These are the activations of a small network on made-up records, seen along a few directions, one row for each record.
Each row is followed by the record's values for the fields Suma, Mitu, Dizi, Sobo, Mos, Legon, Losem.
A field that a record lacks is written absent.
Other fields move the rows too, some of them a lot.
In the rows, zero is written as 500.
Random noise pushes rows far along 6 fixed directions. That doesn't count. These rows show it; they differ only by the noise:
396 220 682 620 304 512 746 318 603 560 533 913 658 376 575 503 284 357 304 328 515 726 798 544 567 372
361 661 771 384 525 511 385 702 777 432 513 681 420 486 489 271 439 440 440 501 697 474 794 271 297 623
295 557 403 335 493 511 414 575 478 486 651 547 442 604 358 471 513 705 704 515 477 466 509 286 546 499
518 441 285 564 361 553 654 429 289 500 548 629 579 517 472 546 528 744 414 489 405 373 637 485 660 421
545 583 463 776 394 537 440 416 461 654 600 557 538 516 331 454 420 420 480 354 417 495 725 298 430 630
578 571 846 650 414 576 518 398 674 471 432 697 508 382 512 429 327 271 373 444 705 613 623 527 355 660
513 563 479 675 415 513 478 406 500 576 622 610 483 523 416 444 432 485 448 374 534 493 681 320 518 565
463 462 714 408 384 699 579 526 417 424 272 573 686 378 365 627 403 502 684 677 359 587 363 750 313 620

376 524 545 420 474 515 388 546 625 615 535 638 483 515 440 428 393 441 621 538 496 591 610 379 316 555 => {Suma: k1, Mitu: absent, Dizi: p1, Sobo: t2, Mos: y2, Legon: z3, Losem: e2}
457 677 582 461 545 488 411 440 529 428 662 389 439 507 317 482 462 489 733 399 589 576 271 344 518 597 => {Suma: k3, Mitu: h2, Dizi: p2, Sobo: t2, Mos: y2, Legon: z2, Losem: e1}
265 332 448 595 515 455 402 435 531 716 623 433 508 601 312 602 417 376 744 349 304 674 499 301 553 490 => {Suma: k1, Mitu: h1, Dizi: p2, Sobo: t1, Mos: y5, Legon: z2, Losem: e1}
380 377 412 585 465 485 573 640 422 592 464 475 672 511 402 524 542 505 474 432 205 430 770 403 505 468 => {Suma: k1, Mitu: h1, Dizi: p2, Sobo: t2, Mos: y5, Legon: z2, Losem: e2}
504 348 195 563 421 475 706 399 267 568 637 491 708 487 451 575 557 638 484 365 242 499 510 511 705 297 => {Suma: k3, Mitu: h2, Dizi: p2, Sobo: t1, Mos: y5, Legon: z2, Losem: e1}
330 288 212 351 451 472 606 443 386 595 653 599 611 541 495 568 526 663 626 480 305 597 468 492 666 255 => {Suma: k1, Mitu: h2, Dizi: p1, Sobo: t1, Mos: y5, Legon: z2, Losem: e2}
252 495 636 319 503 521 498 782 537 413 448 527 580 487 370 440 518 575 604 520 372 443 671 376 424 511 => {Suma: k2, Mitu: h1, Dizi: p1, Sobo: t1, Mos: y3, Legon: z2, Losem: e2}
334 344 704 380 503 426 578 395 665 397 543 651 436 489 616 550 389 444 527 450 686 700 398 552 660 410 => {Suma: k1, Mitu: h1, Dizi: p2, Sobo: t2, Mos: y2, Legon: z1, Losem: e2}
343 384 479 552 477 552 456 582 458 716 491 410 726 502 252 568 450 354 717 432 133 630 506 451 354 517 => {Suma: k3, Mitu: h1, Dizi: p1, Sobo: t1, Mos: y4, Legon: z1, Losem: e1}
305 606 607 231 537 570 347 772 543 438 439 449 545 517 330 447 510 564 785 653 346 494 470 455 253 616 => {Suma: k3, Mitu: h1, Dizi: p1, Sobo: t1, Mos: y3, Legon: z1, Losem: e2}
699 453 645 524 414 572 698 261 435 316 393 610 448 378 645 616 430 522 384 570 770 536 272 808 664 479 => {Suma: absent, Mitu: absent, Dizi: p1, Sobo: t2, Mos: y3, Legon: z2, Losem: e1}
515 428 580 537 521 543 528 485 490 517 356 427 545 480 504 590 481 424 521 553 466 514 412 612 485 534 => {Suma: k1, Mitu: h1, Dizi: p2, Sobo: t1, Mos: y5, Legon: z2, Losem: e1}
437 513 629 446 485 468 433 655 647 559 482 598 561 459 477 356 406 358 495 488 428 551 750 400 271 554 => {Suma: k5, Mitu: absent, Dizi: p1, Sobo: t2, Mos: y3, Legon: z1, Losem: e2}
183 124 398 342 489 448 608 484 493 480 465 649 383 619 640 691 525 712 498 560 521 504 507 537 850 248 => {Suma: k1, Mitu: h1, Dizi: p2, Sobo: t2, Mos: y1, Legon: z2, Losem: e1}
341 488 683 350 561 436 461 623 701 411 500 590 380 509 580 413 475 493 468 512 675 524 610 405 486 475 => {Suma: k1, Mitu: absent, Dizi: p2, Sobo: t2, Mos: y3, Legon: z2, Losem: e2}
411 567 572 278 616 502 420 728 655 478 441 480 522 481 536 365 557 478 525 594 508 483 551 457 290 494 => {Suma: k1, Mitu: h2, Dizi: p2, Sobo: t1, Mos: y5, Legon: z2, Losem: e1}
413 461 562 414 474 530 613 577 413 382 444 482 584 463 414 555 513 615 573 514 429 438 465 520 589 484 => {Suma: k1, Mitu: h1, Dizi: p1, Sobo: t2, Mos: y2, Legon: z2, Losem: e1}
485 627 735 775 569 547 174 518 611 685 423 241 434 529 222 561 413 109 766 437 389 650 411 377 217 826 => {Suma: k1, Mitu: h1, Dizi: p2, Sobo: t1, Mos: y1, Legon: z2, Losem: e1}
576 632 618 609 579 422 326 541 754 520 474 581 237 577 716 330 500 355 231 494 857 410 726 375 472 600 => {Suma: k1, Mitu: h1, Dizi: p1, Sobo: t1, Mos: y1, Legon: z1, Losem: e2}
521 563 456 665 430 543 519 501 403 552 525 475 582 470 314 496 483 520 511 398 356 435 652 352 452 582 => {Suma: k3, Mitu: absent, Dizi: p2, Sobo: t2, Mos: y2, Legon: z2, Losem: e1}
550 706 541 296 577 467 519 552 600 292 586 539 405 474 612 350 579 613 428 532 797 405 419 454 570 478 => {Suma: k3, Mitu: h2, Dizi: p1, Sobo: t2, Mos: y5, Legon: z2, Losem: e2}
424 430 484 423 485 512 584 535 433 388 421 521 482 527 535 587 550 645 477 552 511 413 464 579 651 455 => {Suma: k3, Mitu: h1, Dizi: p2, Sobo: t2, Mos: y1, Legon: z1, Losem: e1}
553 563 769 529 516 541 477 579 562 415 337 432 538 412 460 498 449 356 507 546 503 521 493 588 323 639 => {Suma: k5, Mitu: absent, Dizi: p2, Sobo: t2, Mos: y3, Legon: z2, Losem: e2}
610 754 545 560 565 501 247 350 598 580 662 381 317 552 382 462 430 344 728 494 681 626 229 383 386 703 => {Suma: absent, Mitu: absent, Dizi: p1, Sobo: t2, Mos: y5, Legon: z3, Losem: e2}
721 632 506 502 485 562 579 452 376 334 389 452 482 433 590 520 570 612 399 606 654 370 334 687 554 526 => {Suma: k1, Mitu: h2, Dizi: p1, Sobo: t1, Mos: y3, Legon: z2, Losem: e2}
450 561 545 589 477 481 321 349 562 648 690 506 400 550 322 503 352 325 755 398 524 717 393 350 423 630 => {Suma: absent, Mitu: absent, Dizi: p1, Sobo: t2, Mos: y3, Legon: z3, Losem: e2}
703 538 425 664 450 627 583 662 293 585 284 336 788 366 358 502 585 449 432 582 108 336 663 626 240 611 => {Suma: absent, Mitu: absent, Dizi: p1, Sobo: t1, Mos: y5, Legon: z2, Losem: e1}
779 608 351 680 460 460 575 367 398 510 561 464 533 477 580 463 541 503 309 422 548 391 528 520 600 496 => {Suma: k5, Mitu: absent, Dizi: p1, Sobo: t2, Mos: y5, Legon: z1, Losem: e2}
733 475 503 700 453 534 465 195 521 645 469 520 510 449 623 583 403 247 464 496 587 721 268 747 454 523 => {Suma: k1, Mitu: h2, Dizi: p1, Sobo: t1, Mos: y4, Legon: z1, Losem: e2}
532 626 573 750 491 492 337 452 570 601 563 487 364 576 397 431 435 372 462 357 619 475 655 264 452 672 => {Suma: k2, Mitu: h1, Dizi: p2, Sobo: t1, Mos: y3, Legon: z3, Losem: e1}
594 567 759 631 541 474 400 346 694 480 493 486 352 462 558 503 400 222 486 446 741 662 361 558 448 644 => {Suma: absent, Mitu: absent, Dizi: p2, Sobo: t2, Mos: y1, Legon: z1, Losem: e1}
682 581 538 320 516 576 605 542 397 249 308 484 456 444 673 516 579 709 384 740 677 319 328 764 554 485 => {Suma: k5, Mitu: absent, Dizi: p1, Sobo: t1, Mos: y3, Legon: z2, Losem: e2}
347 369 687 347 422 522 699 457 496 316 490 657 567 418 502 573 423 578 541 470 569 588 413 600 677 398 => {Suma: k3, Mitu: h1, Dizi: p1, Sobo: t2, Mos: y3, Legon: z2, Losem: e2}
535 610 123 619 526 447 352 493 298 586 618 351 290 737 456 530 637 773 517 524 499 236 535 290 672 548 => {Suma: k1, Mitu: h1, Dizi: p2, Sobo: t2, Mos: y3, Legon: z3, Losem: e2}

Which values does each new row have?
416 394 615 389 558 466 458 630 736 578 396 621 529 464 682 399 480 330 378 553 522 617 666 569 299 418 => {Suma: k1, Mitu: h2, Dizi: p2, Sobo: t1, Mos: y4, Legon: z1, Losem: e1}
514 520 538 646 545 382 416 402 617 565 639 469 397 542 515 463 451 326 467 324 601 573 529 361 570 526 => {Suma: k5, Mitu: absent, Dizi: p2, Sobo: t2, Mos: y1, Legon: z1, Losem: e1}
313 385 349 334 505 495 513 520 499 586 629 533 620 516 423 500 500 559 661 457 314 635 458 423 488 349 => {Suma: k3, Mitu: h2, Dizi: p2, Sobo: t1, Mos: y5, Legon: z2, Losem: e1}
705 729 817 575 545 471 492 388 737 336 515 552 396 420 667 350 432 290 276 416 920 531 438 538 493 622 => {Suma: k3, Mitu: h1, Dizi: p1, Sobo: t1, Mos: y5, Legon: z1, Losem: e2}
473 355 649 409 444 613 594 569 403 453 233 466 670 389 417 646 430 484 636 669 286 557 387 763 341 531 => {Suma: k5, Mitu: absent, Dizi: p2, Sobo: t2, Mos: y3, Legon: z2, Losem: e1}
339 440 432 364 462 452 595 607 501 495 644 639 619 493 476 390 507 601 484 397 391 522 690 384 508 356 => {Suma: k3, Mitu: h2, Dizi: p2, Sobo: t1, Mos: y3, Legon: z3, Losem: e1}
410 561 204 443 581 364 382 454 448 533 795 406 300 675 474 454 594 711 596 388 592 436 426 218 737 374 => {Suma: k1, Mitu: h2, Dizi: p2, Sobo: t1, Mos: y3, Legon: z2, Losem: e1}
643 661 331 472 572 546 498 675 363 387 327 336 448 556 586 490 713 743 352 702 526 131 538 539 518 565 => {Suma: k1, Mitu: h1, Dizi: p2, Sobo: t2, Mos: y5, Legon: z2, Losem: e2}
716 652 620 727 488 525 438 473 625 510 418 516 479 463 600 392 488 310 219 464 628 428 682 527 382 644 => {Suma: k3, Mitu: h1, Dizi: p1, Sobo: t1, Mos: y4, Legon: z1, Losem: e2}
426 469 223 742 501 459 313 408 427 749 653 362 417 699 342 579 524 492 594 348 341 484 571 238 614 526 => {Suma: k3, Mitu: h1, Dizi: p2, Sobo: t1, Mos: y4, Legon: z1, Losem: e1}
315 264 490 323 501 548 610 513 360 370 338 451 504 549 528 773 563 689 658 674 414 503 224 742 729 392 => {Suma: k1, Mitu: h1, Dizi: p2, Sobo: t2, Mos: y1, Legon: z2, Losem: e2}
255 384 572 417 537 423 386 538 625 623 646 493 520 542 364 488 400 357 761 393 333 741 504 359 405 483 => {Suma: absent, Mitu: absent, Dizi: p2, Sobo: t1, Mos: y3, Legon: z1, Losem: e1}
431 513 853 231 570 501 540 576 670 235 376 542 417 418 593 483 442 488 539 613 765 552 320 631 477 510 => {Suma: k5, Mitu: absent, Dizi: p2, Sobo: t2, Mos: y3, Legon: z2, Losem: e1}
358 529 649 366 505 489 425 356 555 436 678 484 421 502 341 571 383 442 859 439 589 751 149 457 565 536 => {Suma: absent, Mitu: absent, Dizi: p1, Sobo: t2, Mos: y3, Legon: z2, Losem: e2}
523 432 719 698 439 482 404 230 666 693 547 568 514 426 436 536 232  85 644 351 536 895 369 552 316 615 => {Suma: k1, Mitu: h2, Dizi: p2, Sobo: t2, Mos: y3, Legon: z1, Losem: e1}
665 640 477 466 539 565 474 458 441 427 453 394 470 476 515 514 551 525 544 626 577 456 280 622 472 585 => {Suma: absent, Mitu: absent, Dizi: p1, Sobo: t1, Mos: y5, Legon: z2, Losem: e2}
612 633 399 319 570 551 526 678 391 380 393 376 576 484 540 444 645 666 478 676 442 294 441 588 440 501 => {Suma: k5, Mitu: absent, Dizi: p1, Sobo: t1, Mos: y5, Legon: z2, Losem: e2}
